Here are a small network's activations along a few directions, averaged over the inputs that share one value of a field.
Related values have similar rows: they may be neighbours, one step apart, or belong to one group.
Strong random noise was added to every row along 2 fixed directions; ignore it. To show where, here is one row again and again, with new noise each time:
[ 214 -204  -29 -341 -100 -310 -228  -69  -71   71   81  130]
[ 310  -56   40 -182  -46 -224  -88 -156   69  176  185  -46]
[ 295 -100  -55 -183  -74 -341 -457 -130  201  354  270 -133]
[ 233 -158   55 -330  -74 -208   84  -96 -171  -68   18  190]


Nirir, 11 values:
l8: [  16  381  -25  -71  367  273  528   53    6  169   75 -307]
l7: [ -97  112  -94  373  170  464  469   63  171 -455   -1  216]
l11: [-313 -428  201  -22  -85    2  111  115 -408  -18 -101  499]
l1: [ 499  233  357   73  177  192  890 -316  -39  -19  157  -85]
l2: [ 109  -93 -159   16 -121   37  120   18 -208  153    5  231]
l5: [-140  601    1  507  107  104 -132   89  564  334  528 -950]
l9: [ -42  282 -104  290   17  -55 -277  104   86   12 -287   18]
l3: [ -80   95  426  374 -173  497  195  119  225   95  177 -233]
l4: [-431 -104 -224    6 -253 -383 -653  -56  571  141  -30 -496]
l10: [ 120   55 -132  120  272  207  304   72  -44  -43 -284   14]
l6: [-113  282  176  321  145  285   55 -339 -148 -315 -194  -79]
The values of Nirir form a tree with 2 forks.
Q: List every value one step from l7, in the order listed.
A: l10
Q: List every value one step from l5, in the order listed.
A: l8, l4
Q: List every value one step from l3, in the order listed.
A: l11
Q: List every value one step from l1, in the order listed.
A: l2

Gar, 10 values:
w9: [  48 -139  239  287   67  203  127 -140   74  472  677 -271]
w2: [ 276  802  166  435  448  786  906   89 -109 -523 -139   35]
w1: [ 279 -710 -174 -276 -144 -191 -593  244  259  237  208  478]
w5: [ 250   53 -117 -103    1 -113  657 -320 -126 -691 -258    8]
w8: [-347 -261  198 -260 -452 -230 -312  333 -314 -161 -171  -22]
w4: [-276  203 -454  633   73  328 -133   12  629  537   29 -547]
w7: [ 480 -396 -162 -105  -84 -302 -909 -166 -258  684 -117  539]
w10: [ 165  446 -225 -515  345 -382  498   96  -79  171 -144 -239]
w3: [-689  -74  206  199 -111 -124 -311    9 -262 -460 -124  380]
w6: [-232  -38  111 -320 -208 -235 -721  -88  444   92  203 -517]
The values of Gar form a star with 3 arms.
Q: List every value one step from w5, in the order listed.
A: w10, w6
Q: List every value one step from w1, in the order listed.
A: w9, w7
Q: List every value one step from w2, in the order listed.
A: w4

Kanar, 10 values:
p5: [ 130  354  170  639  256  286  315 -155   17  330   47  -44]
p10: [ -25  501   59  310  283  347  613    9  321  196  109 -512]
p1: [ 500  209  184 -258  259   95  535 -101 -211 -133  -66  246]
p9: [-242   47  -47 -116  -68 -179 -378  108  -14 -146  111 -230]
p4: [ -82 -283 -188  123  -93  157 -604  135  207  326  269   55]
p6: [  56 -218   53 -235 -236 -168  170  -23 -317  -70 -119    5]
p7: [-314 -201  -38 -196 -247 -443 -925  -32  159  248  120 -123]
p8: [ 348  -81 -173   39  -28 -369 -448 -156  533  615  457 -301]
p3: [ -39 -129  141  292 -159  115 -179   55  294   44   44  -46]
p2: [ -98   88 -307 -115   94  -16  -40   -8  -71 -429 -338   90]
The values of Kanar form a star with 3 arms.
Q: List every value one step from p9, in the order listed.
A: p10, p7
Q: List every value one step from p1, in the order listed.
A: p8
Q: List every value one step from p5, in the order listed.
A: p4
